Each row below holds a small network's activations on one input, seen along a few directions.
In each table, some parts of the input vary, and every possible input appears once, in random order.
Descriptions start from the smaller parts, as in this example, which fits no table here: one of 2 separate values, together with either a single point or one of 11 places around a ring or (one of 4 places along a line, together with one of 8 places around a ring).
Shared parts are said once, and a part with two or three values counts as separate values.

A family of inputs:
r1: -1.91; -5.96; +0.48; +0.25; -6.12; -2.42; +1.49; +0.25; -0.25; +4.08; +3.00; -0.34; +1.03
r2: +2.99; -0.56; +3.68; +5.19; +3.11; +1.43; +0.24; -8.64; +1.69; -0.19; +0.37; +1.22; +2.58
r3: -1.18; -1.69; -3.23; -4.15; -5.31; +0.93; +1.07; +1.28; -0.45; +2.30; -1.39; -3.12; -4.42
r4: +1.23; -5.85; -2.42; -2.23; -1.01; -0.95; +2.32; -0.94; -1.95; -0.75; -0.10; -0.97; +4.61
r5: -1.93; +2.28; +1.19; -1.42; +0.67; +0.09; -3.21; +1.75; -0.53; +0.92; +0.72; +1.23; -5.53
r6: -1.78; +5.30; +1.29; -0.02; -1.47; +0.14; -3.77; +1.76; +0.67; -0.51; +1.37; +1.35; -0.68
r7: -0.14; +4.61; +0.79; -0.73; -0.40; -1.35; -1.89; +1.45; +1.18; +0.58; +1.30; +0.70; -3.64
r8: -0.86; -7.82; -2.23; +1.03; -0.44; -2.75; +3.51; -2.53; -1.13; +1.04; +0.22; +0.22; +3.48
r9: -0.69; +6.56; +1.95; +4.65; +0.94; +1.59; -1.64; +3.11; -0.71; +1.75; +2.40; +1.75; -0.40
r10: +0.50; +5.47; +1.75; +3.39; -0.77; +0.85; -3.30; +2.89; +0.66; +0.79; +0.53; +1.68; -0.78
r11: +1.96; +3.41; +1.84; +1.75; +3.07; -0.45; -0.60; +0.26; +0.18; -3.66; -2.30; -0.53; +3.10
r12: -0.81; +2.47; +0.44; +0.01; +3.46; +0.22; -0.22; -0.51; +0.47; -4.20; -2.04; +1.87; +1.41
r13: -0.36; -2.93; -1.70; -4.16; -4.12; +0.62; +0.41; +3.89; +0.32; +3.59; -0.15; -1.32; -0.86
r14: +1.71; +1.14; +4.14; +6.03; -1.35; +2.79; -2.63; -5.26; +2.76; +2.37; +4.61; +1.02; -0.64
r15: +0.63; +1.78; -0.18; -0.60; +4.64; -1.01; +1.58; -0.63; +1.15; -3.50; -1.74; +0.91; -1.52
r16: +0.58; +4.61; +2.07; +3.14; +4.67; +0.11; +1.10; +0.40; -1.22; -2.67; -0.65; -0.46; +3.53
r17: +0.03; -3.75; -5.49; -4.53; -0.16; +0.29; +2.70; -1.24; -0.99; -1.63; -3.71; -4.53; -1.16
r18: -0.73; -0.06; +0.19; -1.84; +5.36; -0.37; -0.43; -0.60; -0.85; -3.37; -2.24; +0.34; -2.79
r19: +0.67; -5.12; -4.27; -3.68; +1.26; +0.49; +2.62; +1.40; +0.14; +0.01; -2.64; -1.21; +1.28
r20: +0.10; -3.90; -0.28; -2.07; -6.02; -0.23; +0.62; +1.90; -1.14; +3.04; +2.45; +0.21; +1.39
What is each input in this table made of? -> one of 2 separate values, together with either a single point or one of 4 places along a line or one of 5 places along a line
Changing only the choice among 2 separate values turns r9 into r16. The same change can be made to r6. Which row results? -> r12

A family of inputs:
r21: -0.44; +5.27; +1.34; +2.60; +0.99; +0.85; -2.24; +0.64; +0.52; -0.43; +0.93; +0.55; -1.07
r22: +1.81; +2.37; +1.77; +3.59; +3.97; +0.16; +0.59; -2.50; +0.19; -2.89; -1.14; +0.03; +4.16
r23: +0.35; +4.73; +1.39; +0.15; +0.10; +1.34; -2.91; +1.78; +0.72; -0.21; -0.28; +0.09; -1.45
r24: -0.74; -7.68; -3.66; -3.50; -4.32; +0.15; +3.02; -0.95; -0.38; +1.70; -0.55; -0.08; -0.87
r25: +1.12; +1.23; +1.16; +0.48; +5.56; -0.36; -0.45; -3.82; +0.36; -3.67; -1.69; -0.78; +1.03
r26: -0.05; +5.44; +2.41; +1.76; +0.69; -0.43; -2.21; +0.60; +0.54; -0.34; +1.03; +0.59; -0.17
r27: +0.01; +3.11; +3.11; +2.61; +1.27; -0.48; -2.34; -0.30; +1.07; -0.65; +1.86; +2.13; +0.33
r28: -1.51; -7.24; -4.00; -4.13; -3.36; -1.67; +3.24; +1.38; -1.37; +1.96; -1.24; -1.90; -1.08
r29: +0.12; -7.20; -3.03; -1.95; -4.75; +0.72; +2.74; -0.38; -0.12; +4.10; +0.68; -1.18; -0.56
r30: -0.44; +3.46; +2.72; +2.34; +1.03; +0.44; -2.09; +0.13; -0.56; -0.33; +1.70; +1.11; +0.08
r31: +0.37; +4.50; +2.23; +1.36; +0.98; +0.28; -1.64; +0.72; +0.64; -0.07; +0.77; +0.55; -1.68
r32: -0.59; -7.99; -5.44; -5.31; -2.14; -1.00; +4.29; +2.71; -1.60; +0.81; -2.09; -1.10; +1.29
What is each input in this table made of? -> either one of 2 separate values or one of 4 places along a line or one of 6 places along a line
Start at r23 and move only the place on the line of 6, one step at a time. The first step leads to r31. Which rows follow, in order? -> r21, r26, r30, r27

A family of inputs:
r33: +2.64; +0.73; +2.81; +2.98; -1.25; +3.30; -1.64; -3.74; +1.59; +1.82; +1.15; -0.46; +1.40
r34: -0.75; -4.40; -3.00; -1.60; -1.10; -1.27; +2.91; +4.13; -1.84; +0.27; -1.00; -1.01; +4.38
r35: -0.56; +1.08; +3.99; +2.64; +0.47; -2.65; -1.97; +0.48; -1.00; +1.33; +3.48; +1.59; +3.60
r36: -0.16; +1.66; -1.16; -0.87; +7.05; -1.33; +1.19; -4.14; +1.13; -6.27; -4.25; -1.77; -2.07
r37: -3.13; -4.20; -2.15; -2.12; -6.08; -1.44; +0.75; +1.40; -1.47; +3.79; +1.66; +0.24; -4.37
r38: +1.26; -3.63; -4.41; +0.28; -2.58; +1.39; +4.76; +1.58; -0.09; +0.90; -1.85; -0.71; +2.39
r39: -2.16; -4.24; -2.34; -2.26; -3.86; -3.40; +2.16; +3.14; -1.70; +1.07; +0.72; +0.66; +0.71
r40: -1.63; +4.38; +1.77; -2.45; +1.88; -2.11; -2.41; +4.56; -0.52; -2.61; -0.19; +2.06; -1.15
r41: +1.19; -4.37; -3.16; -2.90; -3.94; +2.66; +1.72; -0.20; -0.06; +2.57; -1.69; -1.86; -0.14
r42: -2.29; +5.42; +0.65; -0.77; -0.94; -0.12; -2.38; +2.66; +0.30; -0.38; +0.71; +0.64; -7.21
r43: +0.08; -8.47; -3.14; -4.41; +3.18; -1.82; +3.99; -5.66; -0.95; -3.28; -2.87; -1.43; +0.79
r44: +1.62; +5.27; -0.95; -0.62; +1.76; +3.04; -0.80; +1.57; +1.15; -0.64; -2.72; -2.78; -2.86
r45: +2.36; -3.40; +2.42; +2.73; +5.75; -1.50; +1.19; -7.71; +0.77; -2.11; -0.10; -0.79; +2.18
r46: -0.67; +4.52; +0.32; -2.40; +0.34; +1.34; -3.36; +1.19; +1.08; -0.47; -0.30; +0.47; -5.27
r47: -0.59; -4.68; -2.73; -3.55; -4.87; +0.49; +0.32; +0.44; +0.94; +3.57; +0.52; +0.00; -3.27
r48: +1.50; +4.70; -0.24; -0.43; +3.26; +2.41; -0.09; +2.41; +0.06; -2.77; -2.62; +0.88; +0.84
r49: -0.54; +5.07; -0.25; +0.23; +4.17; -0.95; -1.18; +4.61; -1.63; -3.11; -1.85; -0.43; +2.57
r50: +2.18; +1.80; +2.01; +5.75; +0.52; +2.05; +1.40; -2.45; +0.73; +0.57; +1.32; +1.14; +4.51
r51: -0.91; +0.57; +3.64; +2.61; -2.33; -0.14; -2.78; -0.77; +0.59; +3.63; +4.30; +0.65; -2.10
r52: +0.19; +1.36; +2.54; +3.63; -2.57; +0.82; -2.20; -3.43; +1.76; +2.92; +3.79; +0.53; -1.30
r53: +0.39; +0.83; +3.38; +3.55; +1.16; -0.76; -1.58; -0.07; -0.84; -0.79; +1.80; +2.39; +6.38
Changing only one part turns r46 into r47. The same change can be made to r49. Which row results? -> r34
What is each input in this table made of? -> one of 3 separate values, together with either a single point or one of 6 places around a ring
Which other rows agree with r53 in the choice among 3 separate values? List them by row number. -> r33, r35, r45, r50, r51, r52
Which other rows does r35 become when the choice among 3 separate values takes its other values? List them by row number. -> r39, r40

A family of inputs:
r54: -0.20; -8.42; -4.16; -3.65; -3.91; -0.68; +4.60; -0.50; -1.75; +2.88; -0.67; -0.84; -0.30
r55: +0.38; +1.85; -0.39; +2.34; +2.67; -1.11; +1.72; +1.39; -1.55; -2.27; -0.81; +0.02; +3.26
r56: -0.79; +3.03; -0.15; -2.06; -0.49; -0.30; -1.69; +4.83; -0.61; +1.35; +1.54; -0.35; -2.32
r57: -0.31; -9.13; -4.48; -2.89; -2.82; +0.59; +3.40; +0.24; -1.21; +2.78; -0.18; -1.45; +0.08
r58: +1.41; +1.41; +0.66; +0.64; +4.43; +1.07; +0.67; -4.12; +1.61; -2.63; -2.11; -1.08; -0.60
r59: +0.73; +1.02; -0.31; -1.69; +4.35; -1.16; +0.77; +1.95; -1.42; -2.61; -2.36; -0.45; +1.10
r60: -1.66; +3.29; -0.61; -1.63; -1.43; +0.41; -3.10; +1.47; +0.39; +0.32; +0.11; +0.22; -4.70
r61: -1.60; +3.80; +0.52; +1.86; -1.94; -0.20; -0.32; +4.04; -1.14; +2.30; +2.37; +0.57; -0.14
r62: -0.87; +1.28; -0.24; -1.88; +3.44; +0.22; -0.30; -1.31; -0.10; -4.34; -3.09; -0.59; -0.85
r63: +0.66; +2.99; +1.39; +0.77; -1.52; +1.69; -2.06; -1.09; +2.46; +1.29; +0.29; +0.73; -4.78
r64: +0.08; +2.23; +4.64; +4.12; -0.88; -0.01; -2.54; -2.08; +0.47; +1.60; +3.82; +1.46; -0.84
r65: +0.26; +2.98; +2.67; +2.37; -2.76; +1.59; -2.57; +1.17; +0.32; +2.21; +1.93; +1.14; +1.03
r66: -0.83; -8.55; -3.67; -4.24; -4.80; -1.85; +3.16; -0.11; -0.06; +1.76; -0.66; -1.61; +0.88
r67: +1.01; +0.79; +3.03; +3.56; +3.56; -0.79; -1.10; -4.45; +2.04; -2.48; +0.49; +1.87; +3.40
r68: +1.73; +1.43; +1.09; +2.39; +2.11; +0.54; -0.64; -1.42; +0.55; -2.16; -0.67; +0.35; +4.78
What is each input in this table made of? -> either one of 3 separate values or (one of 2 separate values, together with one of 6 places around a ring)
Which other rows does r64 become when the place on the ring of 6 takes its other values? List them by row number. -> r56, r60, r61, r63, r65
Which other rows belong to the same alternative as r57? List them by row number. -> r54, r66

A family of inputs:
r69: -0.20; +1.48; +0.85; +0.78; -0.91; +0.26; -1.01; +0.60; +0.32; +0.69; +0.98; +0.66; -0.54
r70: -0.80; -7.89; -4.25; -4.06; -4.01; -0.59; +3.39; +0.96; -0.94; +2.39; -0.77; -1.13; -0.40
r71: +0.26; +0.23; -0.07; -0.28; +1.75; -0.11; +0.15; -0.74; -0.01; -1.41; -0.92; -0.22; +0.30
r72: +0.68; -0.41; +0.50; +0.70; +1.20; +0.06; +0.24; -1.63; +0.06; -0.71; -0.26; -0.19; +1.28
r73: -0.49; +1.68; +0.79; +0.52; -0.50; -0.06; -0.98; +1.01; -0.03; +0.47; +0.83; +0.45; -0.74
r74: +0.25; +0.14; +0.26; +0.37; +1.77; -0.46; +0.29; -0.74; -0.18; -1.27; -0.55; -0.12; +1.14
r75: -0.08; +1.05; +0.99; +0.85; -1.08; +0.36; -1.10; +0.12; +0.30; +1.11; +1.15; +0.31; -0.59
r76: +0.17; +0.44; -0.32; +0.44; +1.66; -0.14; +0.79; -0.76; -0.07; -1.36; -0.93; -0.28; +0.41
r77: -0.18; +1.60; +0.60; -0.34; -0.65; +0.33; -1.41; +1.17; +0.27; +0.58; +0.43; +0.19; -1.16
r78: +0.61; -0.08; +0.35; +0.61; +1.40; -0.06; +0.36; -1.12; +0.12; -1.07; -0.43; +0.14; +1.31
r79: -0.23; +1.76; +0.30; +0.39; -0.63; +0.43; -0.73; +1.13; +0.16; +0.58; +0.47; +0.20; -0.99
What is each input in this table made of? -> either a single point or (one of 2 separate values, together with one of 5 places along a line)
Start at r71 and move only the place on the line of 5, one step at a time. The first step leads to r76. Which rows follow, in order? -> r74, r78, r72
